A small network was shown many inputs. Here are its activations along a few directions, one row for each input.
In each table, some parts of the input vary, and every possible input appears once, in random order.
Descriptions start from the smaller parts, as in this example, which fits no table here: line(6) and (point or (values(2) and ring(5)) or line(11)).
Shared parts are said once, and a part with two or three values counts as separate values.

Other details of the inputs shift rows strongly along three fixed directions, in all tables alike. That doesn't count.

Rows:
r1: [ 19  19  -6   3 -34 -56   2   3 -60 -33  15 -16]
r2: [-10 -23  -5  -4  12  32 -28   5  57  28   3  19]
r3: [  6 -16  23  10  25  24   1   7  17   6   3  -2]
r4: [-42   6 -55 -22  29  39  37 -32  40  41 -34   0]
r5: [  3   7   4   0 -11   6  -3   7 -10 -21  24   0]
r6: [-27  13  57   1 -18  44  36 -25  14  -9  20   3]
r7: [ 35 -30  30  27  -9  15 -70  41  26  -3  37  17]
r8: [-38  10  36 -12 -37  33  24 -30  25 -20  34  -3]
r9: [ -8  49 -12   5 -33 -18  32 -17 -48  -9  12 -16]
r10: [ 21  22 -31  -1 -32 -80  -6   0 -88   2 -17 -16]
r11: [-28  11  60   3 -19  31  41 -21  20 -11  29  -2]
r12: [-14 -38 -19   0  29  54 -27   8  58  37 -13  17]
r13: [  7  -3  28   4   3 -14   8   4  -4  -3   9  -2]
r14: [-58  22   5 -25 -25  33  60 -50  24  -6  13  -6]
r15: [ 36 -13 -70  -3  49 -26 -52  39   4  32 -37  11]
r16: [ 34 -40  52  41  14  23 -60  43  15 -14  24  11]
r17: [  1 -14  -4   7   1  20 -21  13  37  13  12  15]
r18: [ 47  -8 -27  14  31 -42 -16  35 -53  -4 -41 -17]
r19: [ 41 -56  31  26  38  35 -63  41  61   8   6  24]
r20: [ 10   3  32  13 -48 -15  -6  -4 -59 -34  31 -19]
r21: [ 50  21 -32  23 -15 -65 -28  33 -86 -14  -1 -15]
r22: [-34  24  16  -8 -17  41  31 -24  19 -15  29  -2]
r23: [ 56   0  19  25 -11 -54 -21  22 -56 -21   0  -9]
r24: [-14  29   1 -18 -50 -54  27 -29 -64 -23   5 -17]
r25: [-27  22  39 -15 -18   7  38 -19  19  -7   3   1]
r26: [ 37 -34  23  36  -2  27 -64  43  20  -3  35  10]
r27: [  9 -10 -36  -5  44   0  17  -3  17  21 -42   4]
r28: [ 36 -41  28  27   1  27 -63  42  20 -21  40   5]
r29: [ 42   1 -26  18 -26 -78 -35  25 -90  -5 -11 -14]
r30: [ 11 -22 -58 -20  69 -14  -2  13  14  36 -64  12]
r31: [-49  35  31 -19 -24  11  70 -37  18  -8  -2  -2]
r32: [-47 -11  -5 -23   9  48  20 -27  67  11   4  11]
r33: [-17  30  58   4 -46  -4  47 -27 -37 -25  27  -5]
r34: [-20  18 -30 -24  -2  -7  32 -24   0  -5  -7  -7]
r35: [-32  22  12   0 -24  42  33 -27  20   5  24   1]
r36: [-38  24 -33 -23  -9  -1  41 -35  10  22 -18   0]
r37: [ 28 -42 -69  -9  49 -28 -47  27  -7  19 -47  -1]
r38: [ 52  19 -29   8 -13 -76 -29  30 -90 -32   1 -20]
r39: [ -1 -58  43  18   9  84 -71  27  87  21  30  29]
r40: [ -9 -30 -44 -23  38  17 -18   0  32  22 -35   3]
r41: [ 33 -37  55  32  12   9 -66  41  22 -10  24  17]
r42: [ -5 -18 -17  -2  15  26 -20   5  37  27  -6  10]
r43: [  4  41  13   8 -31 -38  56 -31 -63 -21  -3 -20]
r44: [-27  27 -13 -11   6 -29  48 -26 -18   2 -26  -2]
r45: [ 42  -9  48  40 -36  -2 -67  46 -15 -25  55  10]
r46: [-37  48  24  -8 -58   0  65 -47 -33 -34  36 -20]
r47: [-27  18  41 -14 -10   3  40 -26  17   1  14   0]
r48: [ 35 -44  31  28   2  33 -66  37  13 -17  35  -1]
r49: [-40   3  10 -20   3  58  12 -14  73  -2  19  18]
r50: [  1  14 -11   8  16 -20  21  -6 -34  -2 -24 -11]
r51: [ 15 -11 109  44 -41  19 -38  21  -1 -40  63   9]
r52: [ 40 -30 -50   3  64 -22 -26  40  -6  17 -59  -2]
r53: [ -6   2 -63 -28  59 -17  28  -2  11  29 -74  -4]
r54: [ -8   6 -57 -20   6 -35  22 -18 -44   4 -38 -20]
r55: [  6 -26 -76 -28  54 -18 -18   8  19  28 -47   2]
r56: [-46   1   1 -30  16  60  12 -19  87  10  12  22]
r57: [ 50 -23  78  33 -24 -15 -60  41 -23 -28  41   9]
r58: [ -6  -1 -57 -28  57 -17  25 -10   3  33 -65   4]
r59: [-23  26 -29 -12 -11  -6  33 -21   2  12  -6  -2]
r60: [-12  32  80   7 -62  -5  37 -31  -7 -30  42   0]
r61: [-15  38  -6   2 -50 -31  38 -30 -73  -7   1 -22]
r62: [-10  18 -85 -25  44 -10  11  -4  12  38 -52   4]
r63: [ 38 -10 -54  13  13 -44 -29  25 -50  12 -27 -10]
r64: [-28  19  13 -19 -27   7  26 -27  18 -13  26   1]
r65: [-42  -1 -25 -34  55  34  48 -30  64  38 -39   8]
Each input here is: line(5) and (values(5) or (values(2) and line(4))).
Question: The inputs of r2 and r42 match in every part but the line(5) part. If r56 is changed in the same way as r2 into r42, which row does it become?
Answer: r38
Question: The inputs of r37 and r40 match in every part but the line(5) part. If r13 is changed in the same way as r37 into r40, which row does it become?
Answer: r65
Question: Change only the values(5) part in r44. List by row number the other rows that result.
Answer: r13, r19, r30, r31
Question: List by row number the other rows that have the line(5) part in common with r48.
Answer: r3, r4, r6, r9, r18, r20, r22, r35, r43, r46, r50, r61
Question: List by row number the other rows that have the line(5) part in common with r11.
Answer: r5, r12, r14, r16, r21, r26, r27, r28, r33, r52, r54, r63
Question: Change only the values(2) part in r39. List by row number the other rows that result.
Answer: r40
Question: Change only the values(5) part in r57. List by row number the other rows that result.
Answer: r25, r41, r47, r60
Question: Change only the values(2) part in r42. List by row number the other rows that result.
Answer: r8

Rows:
r66: [  9  14 -44   3  -1 -42   1   1 -27  14 -18  -4]
r67: [-36  36  22 -10  -7  -7  53 -23  -5   2 -10   2]
r68: [  3  30 -61 -27   7 -53  13  -6 -31   8 -27  -6]
r69: [ 31   4 -34  -5  -7 -65 -32  20 -56  -4 -13  -7]
r70: [  8 -26  36   7  26  36 -23   9  50  15  -9  18]
r71: [ -4 -11  48   8 -31  25 -30   6  37 -10  52  10]
r72: [ 17 -22   0  11  41  14  -7  16   9  12 -25  -8]
r73: [ 25  -2  65  26 -20  12  -2  15  -1 -14  29   4]
r74: [-38  29  21 -19  -5  -7  55 -24  -4 -14  -7  -3]
r75: [  3 -12 -28   0  31  30 -30  19  54  24 -10  22]
r76: [-34 -27 -51 -24  49  50   1 -10  93  33 -24  17]
r77: [  6 -10  42  10 -35  21 -30  10  -7 -28  49  -2]
r78: [-34  21  15 -11 -38   3  20 -25  11  -5  15   8]
r79: [ 35 -42  15  20  45  10 -37  29  12  -3   1   7]
r80: [-37  32  22 -18  -8 -13  52 -23  -1  -5 -10   2]
r81: [ -4 -32 -25  -8  29  29 -36  14  51  11 -12  16]
r82: [-24  31   6  -8 -25  24  29 -23   0 -12  28  -5]
r83: [ 13 -34  17   9  43  47 -24  14  50  20 -22  13]
r84: [ -6 -41 -24 -16  26  27 -36   8  46  19  -7   9]
r85: [ -4   4 -65 -15   1 -38  18 -12 -48   5 -36 -17]
r86: [-31  43  -9  -6 -27   9  45 -30  -2  -1   6  -3]
r87: [ 16 -30  16   5  40  32 -15  20  63  24 -14  23]
r88: [ 57 -26  13  18  19 -22 -24  39 -24 -18  -5  -4]
r89: [ 10  -2  43  19 -36   6 -30  11   4  -9  50   4]
r90: [-33  17  51  -6 -13  12  41 -34  24  -3  20  11]
r91: [  5  34 -60 -20   8 -46  15  -6 -35  15 -27  -6]
r92: [-36  20  23 -25  -7   9  57 -45  13  -9 -14  -4]
r93: [ 32   1 -34  12   2 -36 -24  20 -43   6  -1 -13]
r94: [-11   9  23   7 -39  -4  -1  -6   9 -12  31   4]
r95: [  1  21 -38  -7  33 -36  36   2 -51   3 -47 -15]
r96: [  3  31 -62 -18   4 -53  15  -5 -30   5 -33  -4]
r97: [  0 -28 -28  -5  34  47 -31  14  36  20  -6   9]
r98: [ -2   6  71  18 -24   7   7  -3   7  -9  22   0]
r99: [-14   2 -64 -22   5 -37  17 -18 -25  10 -39 -10]
r100: [ 10  -7  37  34 -36  25 -22  12  -3 -24  48  -4]
r101: [ -4  23  45  16 -17  -9  22   4 -32 -16  10  -5]
r102: [ 51 -12 -16   9   3 -38 -59  41 -32 -21  13  -5]
r103: [ 14   3  82  37 -29   8  -3   2 -18 -22  49   4]
r104: [ 48 -20 -18  30   0 -17 -55  41 -46 -12   2  -6]
r105: [-32 -10 -51 -20  26  21  10 -17  44  44 -39  13]
r106: [-36  12  14 -10 -41   1  19 -27   9   0  13   4]
r107: [-22 -14 -28 -23  58  23  32 -13  41  24 -48  -5]
r108: [-24  27  20  -9 -11  12  59 -39 -14  -9 -12 -12]
r109: [ 36 -16   8  14  21 -42 -18  17 -33 -16  -4  -2]
r110: [-30  20  36  -7  -7  11  43 -14  -4 -20   7  -4]
r111: [  9 -11  39  15 -33  17 -26  10  -1 -28  55  -6]
r112: [  9 -34  19  14  45  42 -22  20  53  25 -17   8]
r113: [ 42 -34 -14  12  -3 -25 -58  35 -44 -11   9 -12]
r114: [ -3   8 -65  -7   2 -29  20 -12 -50  12 -37 -17]
r115: [-31 -11 -54 -16  28  31  14 -17  37  42 -39   7]
r116: [  1   0 -39 -18  -5 -43  -7  -3 -28  14 -20  -5]
r117: [ 27 -18  20   3  16 -16 -24  14   1  -1 -19   4]
r118: [-38  25  -4 -15 -32   8  39 -38 -11  10   6  -9]
r119: [  2  15  65   4 -35  -8  26  -8   2 -20  25   5]
r120: [  0   3  52   3 -19  12  17 -13 -11 -27  13  -7]
r121: [-27 -18  -5 -11  63  46  14 -15  80  43 -26  28]
r122: [  8  -2  45  20 -37  21 -32  11  -7 -13  46   2]
r123: [ 30   0  -8  29 -19 -25 -25  20 -37  -7  13  -9]
r124: [ -1  24 -56 -21   5 -45  12 -10 -40  20 -32  -6]
r125: [-16   5  50  12 -54  27  -2  -9  -4 -36  49  -1]
r126: [ 34  -9 -25  16   1 -18 -30  23 -38  -7  10 -14]
r127: [ 17 -41  -8  19  27  47 -60  36  47  21   0  20]
r128: [ -5   7  57   6 -20 -10  13  -6   1 -12  12  -3]
r129: [ 41 -24  -9  16  -6 -34 -60  34 -35   8   4  -1]
r130: [-21  -2 -28 -18  20  29  -1  -5  56   7  -6  13]
r131: [-32  41 -12  -8 -25  17  48 -31  -5 -10  10  -6]
r132: [ 17 -13  -3  -3  -7 -13 -37  15 -14 -11  13  -2]
r133: [ 11   0  36  20 -33  23 -24  16   3 -36  48   1]
r134: [-24  13  43  -9 -15   0  40 -24   7 -14   5  -8]
r135: [-36  26  -7 -23 -26  -6  41 -37   2  -8  15  -9]
r136: [ -2   8 -64 -16   6 -30  18 -13 -50  15 -32 -19]
r137: [ 45  -7  -6   2  16 -51  -3  23 -35 -12 -20  -7]
r138: [  9 -37   9  16  55  45 -16  12  44  14  -6  14]
r139: [-37  26 -11 -11 -29   6  49 -35  -3 -12  12 -11]
r140: [-30  44  -8 -16 -24   9  42 -31  -3   1  12  -5]
r141: [ 44 -15 -11  25  -5 -34 -59  40 -34   0  -1   5]
r142: [ 46  -3 -11  13  20 -32   4  23 -44  -5 -22 -11]
r143: [-25 -12 -39 -28  42  55   0  -5  69  17  -7  12]
Question: Describe the family of inputs behind these rows.
Answer: ring(6) and (values(5) or (values(2) and line(4)))
Question: The inputs of r92 and r108 match in every part but the ring(6) part. If r102 is changed in the same way as r92 into r108, which row does it become?
Answer: r82
Question: The inputs of r118 and r136 match in every part but the ring(6) part. If r86 is changed in the same way as r118 into r136, which row does it become?
Answer: r131
Question: Change only the values(5) part in r107. List by row number the other rows that result.
Answer: r79, r88, r110, r120
Question: List by row number the other rows that have the ring(6) part in common with r68.
Answer: r69, r71, r78, r80, r90, r94, r96, r106, r116, r117, r119, r128
Question: Change only the values(2) part in r111. List by row number the other rows that result.
Answer: r139
